These are the activations of a small neural network, seen along a few directions. Each row is one input.
Each table varies a few parts of the input and shows all the possible inputs, shuffled.
Descriptions start from the smaller parts, as in this example, which fits no table here: one of 5 places around a ring, together with either a single point or (one of 2 separate values, together with one of 4 places along a line) or one of 11 places along a line.
Shared parts are said once, and a part with two or three values counts as separate values.

Other details of the inputs vary at random and push rows far along two fixed directions, the same in every table; ignore that.

Rows:
row 1: [  6.5   0.7   0.8  19.4 -36.0  -8.0  -4.9  -2.5 -39.0  51.6  -6.9  26.9]
row 2: [  0.3 -21.6   1.0  -4.2   5.5  15.5  -3.2  -0.8  17.6 -15.0 -29.9 -23.2]
row 3: [ 17.3 -21.9   5.3 -10.3   9.9  24.8  -3.1 -12.7   9.9 -18.4 -22.2 -21.5]
row 4: [-59.2  13.8  -9.2  -9.6  -3.8  -3.8  19.7  -0.1 -37.1 -55.9  54.3  16.4]
row 5: [  9.7  -9.2  17.6  -2.8   9.7  12.1  -0.8  14.1  15.4 -12.9 -20.3 -33.4]
row 6: [  3.4  11.3 -32.2  10.5 -24.0 -25.7 -14.0   0.4  10.4  24.7   8.5   7.2]
row 7: [ -6.0 -19.8   9.2  -4.5   8.7   4.6   5.0  11.6  27.3 -11.1 -36.2  -7.9]
row 8: [  1.6  -2.2  -2.3  19.7 -36.0  -2.5 -10.0  -5.9 -35.6  54.2  -5.4  28.3]
row 9: [  3.4  15.0 -26.8   6.1  -5.8 -19.7  -7.2  -9.9   9.9  34.4   7.3  19.0]
row 10: [  3.7  -9.2  20.4  -4.3  18.6   8.6   5.8   8.6  20.3  -8.8 -29.4 -15.4]
row 11: [  7.9 -22.5   3.1  -3.6   8.9  19.8  -2.7  -6.9  14.1 -16.3 -25.7 -22.7]
row 12: [ 23.1  18.2 -20.8   8.5 -12.9 -25.2  -6.7 -11.4  -4.3  22.9  15.2   0.5]
row 13: [ 12.7  27.0  -9.8   7.6  -1.4 -22.9  -4.7   5.3   7.6  36.0  16.6   8.4]
row 14: [ 29.9  27.2  -6.0   1.8   2.9 -14.0  -4.7  -6.6   0.2  33.0  24.5  10.3]
row 15: [ 10.0  20.2 -17.3   5.6  -5.3 -29.0  -2.0  -5.7   5.5  32.0   7.8  13.9]
row 16: [-10.6 -22.6   6.2  -4.3   8.8  10.0   0.3   8.5  30.7  -8.6 -34.9  -6.7]
row 17: [ -7.9 -40.8  30.0   6.8  -9.6  39.6  -6.9   7.9 -19.6  11.7 -45.4  -0.3]
row 18: [  4.4 -11.6  17.4  -0.5   2.2   6.4  -2.5  23.7  22.2 -14.5 -22.3 -31.0]
row 19: [ -0.1 -22.7  -1.7  -3.7   8.4  19.9  -9.3   3.8  18.6 -13.8 -27.1 -22.1]
row 20: [ 17.6  19.4 -15.4   6.3  -1.9 -24.8  -1.5 -11.9   2.1  30.9  12.1  14.6]
row 21: [ 29.4  25.9  -8.7   2.3   0.9 -17.8  -3.3 -11.8  -1.2  29.4  18.6  14.4]
row 22: [-64.4  14.9  -3.7 -11.8   7.2  -3.3  24.8  -0.6 -30.5 -47.9  50.7  30.2]
row 23: [ 17.6  24.4 -18.0  10.3 -14.3 -27.0  -8.4   0.5   0.1  24.4  13.8  -1.5]
row 24: [  2.3 -21.3   8.4  -5.9  19.8  20.2   2.6  -7.6  20.6  -8.3 -28.8  -8.4]
row 25: [-62.8   5.9  33.3   3.4 -19.4  12.6  22.7  11.3 -76.6 -29.8  43.3  33.9]
row 26: [  0.0 -33.5  42.2   6.0 -11.9  25.2   5.4   7.7 -25.3   8.4 -47.4  -6.4]
row 27: [ -2.7  11.2 -29.5   8.6 -10.3 -20.9 -14.9   4.6  17.8  33.5   8.0  22.4]
row 28: [-40.0  16.3   1.2 -15.8   1.1   1.3  20.2 -11.1 -45.8 -59.0  63.9  14.4]
row 29: [-55.0 -13.1  35.7 -18.8  23.4  32.9  28.0   8.8 -26.6 -96.0  23.8 -15.6]
row 30: [ 25.2  17.7 -19.8   0.0  -1.6 -16.0  -2.5 -18.8  -1.0  29.1  13.8  19.7]
row 31: [ 12.4 -19.7   6.0  -3.8   8.7  14.4   2.1  -3.8  10.8 -18.7 -27.1 -23.9]
row 32: [ 17.2 -10.1  19.6  -2.2  13.2  16.3  -0.2   8.2  12.0 -14.3 -16.2 -32.9]
row 33: [  4.5  17.7 -17.3   7.7 -12.6 -34.7  -3.6   4.0  12.2  30.2   5.8  16.3]
row 34: [  1.8 -22.5   5.6  -5.3  22.9  24.6  -3.6  -3.0  21.6  -7.2 -26.0  -7.3]
row 35: [ 19.8  25.0 -10.7   8.8   0.1 -22.6  -2.8  -6.0   3.0  31.2  14.9  13.1]
row 36: [  9.9  16.5 -22.8  10.0 -23.5 -34.9  -8.8   4.4   6.0  22.3   9.0   2.3]
row 37: [  8.0  13.9 -29.2  10.3 -24.2 -31.0  -9.3   3.5   7.1  22.1   7.1   5.9]
row 38: [ 18.4 -15.1  19.9 -12.9  21.2  15.8   7.2  -9.2  11.9 -12.8 -24.7 -12.3]
row 39: [ 21.9 -19.1   8.2 -10.4   9.7  19.4   1.6  -9.6   6.6 -20.8 -23.6 -22.7]
row 40: [ 26.7  -9.3  21.6  -8.7  14.1  21.2  -0.7   2.4   7.9 -16.3 -12.5 -31.7]
row 41: [ 16.0  11.6 -32.8   9.5 -10.2 -11.4 -18.0 -10.9   1.1  26.4  17.5   6.6]
row 42: [ -5.7 -21.4   3.6  -6.0  19.2  20.3  -4.1   3.2  25.0  -5.9 -30.2  -7.9]
row 43: [ 20.6  14.9 -22.9   0.3  -1.5 -10.7  -7.2 -22.1   2.3  31.6  15.2  21.0]
row 44: [  6.9 -16.2  10.3  -4.7   5.8   6.2   2.0   3.2  13.2 -17.2 -29.3 -28.1]
row 45: [ -1.1 -10.2  22.8  -2.7  13.0   6.4   2.7  23.3  28.2  -6.5 -25.2 -17.0]
row 46: [-65.2  21.4   6.5  -7.1   1.7 -11.8  22.1  15.7 -24.3 -48.0  54.5  28.1]
row 47: [ 26.2 -10.7  19.1  -8.1  12.1  17.5   0.7  -2.7   6.6 -20.2 -18.7 -27.8]
row 48: [ 11.5  10.7  15.4  21.0 -31.0  -6.1  -6.7  10.4 -37.6  55.9   4.4  17.3]
row 49: [ 15.6  16.9 -21.8   6.6  -2.5 -20.8  -2.0 -13.0   3.2  30.8  10.1  18.4]
row 50: [  2.8  10.0 -34.8  11.0 -21.1 -21.1 -20.2   5.0  11.4  25.6  11.2   8.3]
row 51: [-47.7   9.4 -10.4 -15.0   4.1  15.4   9.2 -10.5 -40.6 -56.3  66.4  20.5]
row 52: [ 11.2 -21.8   7.8 -12.0  23.9  29.5  -4.0  -8.8  17.4  -9.2 -22.4  -6.1]
row 53: [-52.6  24.4  11.3  -9.3  14.7   2.2  23.1   5.2 -33.6 -44.6  67.3  22.5]
row 54: [  3.9 -13.0  14.7   0.1   0.3   2.6  -1.1  18.6  21.0 -18.2 -28.3 -27.1]
Each input here is: one of 6 places along a line, together with either a single point or (one of 2 separate values, together with one of 4 places along a line).
- The inputs of row 40 and row 51 match in every part but the place on the line of 6. If row 13 is changed in the same way as row 40 into row 51, which row does it become? => row 42
- The inputs of row 5 and row 23 match in every part but the place on the line of 6. If row 32 is changed in the same way as row 5 into row 23, which row does it become? => row 29
- Which other rows does row 11 become when the place on the line of 4 takes its other values? List them by row number. => row 2, row 3, row 6
- Which other rows does row 9 become when the choice among 2 separate values takes its other values? List them by row number. => row 2
- List by row number the other rows that have the place on the line of 6 in common with row 7. => row 1, row 4, row 22, row 30, row 31, row 37, row 39, row 49
- Start at row 45 and move only the place on the line of 6, one step at a time. The first step leads to row 46. Which rows follow, in order? => row 33, row 7, row 16, row 27
- Which other rows does row 43 become when the choice among 2 separate values takes its other values? List them by row number. => row 3

Rows:
row 55: [ 38.5  -8.2 -16.3   0.8  14.1   0.0 -16.3  -4.2  46.2  23.3 -32.4 -16.8]
row 56: [ 14.8 -33.7   9.7  -1.2   1.4  15.3  -2.8   1.4  20.6  -4.0 -58.4 -27.8]
row 57: [-38.6 -26.3  42.4  -7.9  12.2  32.0  13.3  27.4  -3.6 -45.6 -21.7 -14.7]
row 58: [-47.9  20.1 -12.6   2.2 -11.3  -3.7   4.5  -1.8 -39.4   3.1  57.5  48.5]
row 59: [ -3.9  35.8 -34.4  17.9 -28.1 -31.8 -14.3  -6.1 -23.7  62.1  46.5  48.0]
row 60: [ 10.1  14.5  -7.0  -0.3   1.4 -13.2   4.2 -15.7  -6.9  20.8  11.8  20.5]
row 61: [ -9.9  -8.3  17.7  -8.1   8.3  23.6   6.7   1.0 -18.4 -33.1   8.0 -14.7]
row 62: [ 50.0  23.0  -7.5  13.0 -12.8 -38.2  -6.4  -1.0  18.1  56.8 -13.7  -3.3]
row 63: [ 32.2  26.4 -41.9  10.4  -5.6 -31.0 -19.4 -10.9  27.4  47.7  13.4   9.4]
row 64: [-13.0 -26.3  29.8  -1.9  10.9  27.7   3.0  17.7   7.3 -10.7 -35.2 -14.0]
row 65: [  3.1   7.9  -7.0  -2.6   6.1 -11.9  -2.2  11.0  26.3 -10.6   3.4 -17.0]
row 66: [-44.2  -9.7  36.7 -18.7  23.7  20.1  30.2   4.3 -20.1 -66.8  11.1   0.2]
row 67: [ -9.0 -13.2  14.3 -10.1   9.9  29.6   3.8  -7.1 -18.3 -30.2   7.5  -7.4]
row 68: [ 38.9   0.1 -28.1  15.8 -22.7 -21.5 -18.9 -12.9  15.5  54.5 -27.9   1.6]
row 69: [ 28.0  -6.5 -19.3  -3.3  14.1   3.0 -14.3  -9.9  39.5  19.6 -20.9  -7.0]
row 70: [-20.9  18.8  -5.9  -1.2  -6.0   2.6   4.8  -9.3 -38.8 -18.3  53.3  16.4]
row 71: [-16.2  29.1 -28.8  11.3 -34.2 -39.9   0.0   0.1 -23.8  11.5  41.4  20.5]
row 72: [-32.5 -17.8  40.8 -15.4  14.0  34.2  18.7  15.4 -20.1 -75.1   7.6 -29.5]
row 73: [-32.2  33.1  -8.1  -2.5  -2.0 -19.7  18.9 -12.4 -36.6 -11.9  60.3  39.3]
row 74: [-15.5 -38.1  38.0  -4.6  17.6  40.8   4.4  15.3  11.8 -21.9 -46.2 -17.5]
row 75: [-25.1   1.9  18.9  -8.7   2.0  15.9  11.6   7.8 -29.1 -48.3  28.1  -9.1]
row 76: [-42.5  16.3   0.9   5.1 -11.1  -7.2   4.9  11.5 -30.8  -4.1  41.4  28.7]
row 77: [ 10.1  27.0 -41.9   3.5  -3.4 -25.7 -13.4 -13.3  12.9  29.4  32.9  20.0]
row 78: [-47.8  -6.0  23.7  -2.1   1.2  14.1  13.2  19.9 -21.1 -32.7  16.1   8.3]
row 79: [-22.4  39.7 -31.7   1.9 -18.3 -15.2  -0.4 -20.4 -53.9   6.3  87.6  45.1]
row 80: [-54.3 -17.0  40.4  -7.7   7.8  25.3  18.7  28.8 -14.3 -54.2   1.6  -8.9]
row 81: [ 32.1  15.2 -27.8   6.8  -0.8 -24.2 -18.0  -2.0  33.4  34.3  -2.7  -5.3]
row 82: [ 28.2 -16.2   5.3  11.1  -1.5   9.0 -15.8   6.6  20.8  45.1 -43.5  -4.0]
row 83: [ 10.2 -14.0  15.5  -9.6  19.1  15.4   8.7 -11.8   7.8  -3.0 -23.8   1.1]
row 84: [ 16.4 -37.6   7.2  -1.6   3.5  20.1  -4.6  -3.4  20.5  -3.4 -58.4 -21.4]
row 85: [ 19.2 -26.9  14.4  -8.3  25.1  17.9  -3.5  11.6  49.5 -20.6 -48.9 -41.2]
row 86: [ 35.3 -25.5  16.3  -2.4  11.7  29.6  -8.8  -4.3  11.8   2.0 -38.7 -28.3]
row 87: [  3.4  -7.5   3.9  -8.1  16.5   4.8  -0.8  11.9  32.4 -23.8 -17.6 -25.2]
row 88: [ 39.0  -4.4 -31.8  11.5 -20.1 -15.7 -20.3 -18.6  14.7  57.2 -27.7   8.1]
row 89: [-26.1  13.4 -18.1   5.2 -22.8 -21.4   5.1  -1.7 -25.1  -8.5  32.0  18.4]
row 90: [-34.5   0.1  30.3 -14.6  15.0   8.1  27.7   8.1 -17.7 -54.0  13.1   0.1]
row 91: [ 13.5  42.4 -48.9   9.3 -11.8 -43.0 -13.9  -8.1   9.1  40.8  44.0  21.0]
row 92: [ 24.0 -33.0  42.4  -9.0  25.2  22.7  11.5   7.5  29.6 -17.6 -64.7 -36.3]
row 93: [ 55.9   2.3  -5.7  11.3  -9.6  -5.8 -21.2  -5.1  11.3  45.4 -21.4 -19.1]
row 94: [ 47.1   1.6   2.8   5.1   4.3 -12.6  -3.8  -6.5  22.5  42.7 -36.4  -9.3]
row 95: [-34.7   3.6  16.9  -8.6   2.2  15.6  14.6   4.6 -36.8 -52.6  41.5  -1.8]
row 96: [-25.2  32.5 -12.3  -1.9  -2.1 -21.0  15.9 -13.4 -35.2  -4.3  58.2  41.6]
row 97: [ 31.4 -22.5   2.3   6.0 -10.4  -1.8  -9.8   5.4  26.2  16.0 -58.4 -27.8]
row 98: [ 40.2   6.4 -38.6  15.7 -27.1 -27.3 -22.4 -18.3  10.1  65.5 -16.4  12.0]
row 99: [-25.1 -12.8   3.0  -3.4  -5.8   4.1   6.8   1.1 -11.5 -29.2  -3.3  -1.6]
- What is each input in this table made of? => one of 5 separate values, together with one of 9 places along a line
- The inputs of row 87 and row 81 match in every part but the place on the line of 9. If row 97 is changed in the same way as row 87 into row 81, which row does it become? => row 99
- The inputs of row 72 and row 70 match in every part but the place on the line of 9. If row 80 is changed in the same way as row 72 into row 70, which row does it become? => row 74
- Which other rows does row 59 become when the choice among 5 separate values takes its other values? List them by row number. => row 60, row 67, row 77, row 98
- Which other rows does row 58 become when the choice among 5 separate values takes its other values? List them by row number. => row 69, row 79, row 83, row 88
